These are the activations of a small neural network, seen along a few directions. Each row is one input.
Each table varies a few parts of the input and shows all the possible inputs, shuffled.
Descriptions start from the smaller parts, as in this example, which fits no table here: one of 2 separate values, together with either a single point or one of 11 places along a line or (one of 6 places along a line, together with one of 8 places around a ring).
Shared parts are said once, and a part with two or three values counts as separate values.
In the rows, 128 means zero.

Other details of the inputs vary at random and push rows far along two fixed directions, the same in every table; ignore that.

Rows:
row 1: [103 100 132 159 194 109  92  94 133 118 111  99 133 114 128 135]
row 2: [146 158 121 122  88 145 155 147 127 150 137 125 131 126 102 131]
row 3: [119 145 118 118 119 137 118 134 130 117 122 125 106 131 143 120]
row 4: [123 118 142 125 128 121 121 140 126 105 133 133 109 127 133 133]
row 5: [130 118 159 118 115 125 112 130 133  85 143 148  90 150 165 119]
row 6: [122 128 146 138 143 124  98 107 136 110 129 130 113 144 164 113]
row 7: [138 125 122 160 156 126 134 107 127 162 121 101 171 112  81 141]
row 8: [104 103 145 144 171 111  96 117 124  88 124 126 116 126 154 128]
row 9: [142 126 106 155 154 129 133 104 127 161 119  99 173 113  73 143]
row 10: [113 102 163 142 162 103  87  95 134 104 133 130 129 147 160 110]
row 11: [149 156 137  71  38 146 164 179 135 120 150 170  79 155 161 119]
row 12: [132 104 121 151 166 122 131 113 119 145 117 126 164 109 104 142]
row 13: [101 138 137 128 138 136  79 119 128  71 130 136  82 138 182 110]
row 14: [145 156 104 107  78 147 169 156 132 161 134 120 123 123 101 132]
row 15: [136 123 113 125 126 133 154 140 117 154 121 137 150 114 109 139]
row 16: [123 136 139  93  86 133 138 173 124 103 139 149  82 136 150 126]
row 17: [143 111 118 145 165 111 144  99 137 196 109 114 190 115  92 141]
row 18: [157 163 103 106  67 154 167 157 127 148 140 129 126 130  92 134]
row 19: [159 109 126 136 136 108 165 109 132 203 126 120 204 121  65 141]
row 20: [155 155 109 127  85 147 178 150 120 165 140 122 154 123  86 135]
row 21: [110 102 153 119 149 100 103 114 138 118 124 140 127 146 168 113]
row 22: [155 130 109 150 127 134 168 125 119 179 130 108 186 111  64 146]
row 23: [120 152 131 101  80 142 141 169 123 101 143 147  86 140 163 115]
row 24: [146 134 130 132 118 121 143 112 136 174 132 125 170 138 105 121]
row 25: [ 97 107 125 156 197 110  94  94 135 131 105  97 137 113 134 130]
row 26: [120 105 163 109 123 115 103 138 133  72 139 155  78 149 177 120]
row 27: [ 99 125 128 146 169 128  91 109 124 105 113 130 121 124 170 116]
row 28: [125 137 103 145 155 133 126 104 130 163 109 113 162 112 109 130]
row 29: [118 115 138 110 121 129 110 139 124  73 134 150  86 133 156 130]
row 30: [141 157 120 109  68 151 155 158 131 125 145 127 100 134 120 128]
row 31: [119 112 133 156 168 126 102 104 121 102 123 125 135 121 140 127]
row 32: [132 112 113 144 162 120 126 110 127 145 114 108 157 114  89 144]
row 33: [107 123 127 170 189 129  89  86 123 119 110 115 148 117 146 121]
row 34: [131 140 144  89  77 123 138 149 136 124 142 157 106 157 165 108]
row 35: [134 131 125 131 110 135 135 135 129 119 139 115 115 126 112 135]
row 36: [ 97 109 131 136 179 117  86 105 128  99 111 127 116 122 162 124]
row 37: [137 135 112 103 101 135 152 153 125 136 128 131 120 126 110 136]
row 38: [131 153 122 116  98 138 148 151 129 141 131 129 117 126 124 125]
row 39: [148 142 118  94  68 140 182 180 117 143 142 147 120 130 111 136]
row 40: [114 123 135 135 144 131  94 117 126  83 131 135 106 129 153 125]
Description of these inputs: one of 5 places around a ring, together with either one of 2 separate values or one of 6 places around a ring.
Changing only the place on the ring of 5 turns row 20 into row 8. The same change can be made to row 18. Which row results?
> row 32
Changing only the place on the ring of 5 turns row 14 into row 35. The same change can be made to row 28. Which row results?
> row 40
Change only the place on the ring of 6 in row 16. List by row number the other rows that result.
> row 15, row 25, row 36, row 37, row 39

Rows:
row 41: [136 155 116 144 127 122 149 105 153 224 119  92 172 129  87 122]
row 42: [124 145 129 127 101 156 117 151 109  54 148 130  81 132 153 126]
row 43: [ 83 102 166 121 147 105  73 132 141  48 139 116  49 143 192 115]
row 44: [ 99 119 131 183 198 133  75  99 114  67 119 110 113 110 145 130]
row 45: [155 167 112 115  65 165 157 158 116 108 146 135 121 124  96 131]
row 46: [167 115 143  96  58 131 183 169 114 134 162 167 134 145 113 137]
row 47: [126 125  89 126 150 126 148 124 120 186 101 120 175  98  86 142]
row 48: [126  82 165 150 176 106 106 110 118 107 126 145 147 132 142 134]
row 49: [118  85 161 152 185  99  71  70 139 104 126 138 138 143 169 116]
row 50: [ 97 162 120  93  99 139 121 162 135 117 122 163  87 143 204 102]
row 51: [116 117 159  99 102 122 128 165 133  79 144 131  58 138 143 135]
row 52: [151 153 100 147 116 154 129 116 127 133 134 112 140 121  92 136]
row 53: [169 154 143  91  41 131 176 156 133 162 158 172 141 161 143 104]
row 54: [152 144 129  86  53 126 173 176 140 139 145 124 105 146  91 134]
row 55: [153 125 114 134 134 117 150 108 151 190 119  88 160 124  65 142]
row 56: [128 114  95 132 164 131 161 136 116 177 105 123 170  89  80 155]
row 57: [134 108 168  97  86 120 119 140 121  85 150 175  98 159 163 117]
row 58: [137 129  91 122 150 132 153 116 127 186  96 118 168 103  92 143]
row 59: [ 95  96  99 167 226 105 104  89 121 156  85  99 179  90 122 141]
row 60: [ 94 164 130 178 182 141  68  77 133 104 115 103 126 132 182  98]
Changing only one part turns row 59 into row 43. The same change can be made to row 58. Which row results?
> row 55
What is each input in this table made of?
> one of 4 separate values, together with either a single point or one of 4 places along a line
Change only the place on the line of 4 in row 52. List by row number the other rows that result.
> row 42, row 44, row 45
Which other rows agree with row 46 in the choice among 4 separate values? List them by row number.
> row 48, row 49, row 53, row 57
Change only the choice among 4 separate values in row 50. List by row number the other rows that result.
> row 41, row 53, row 60
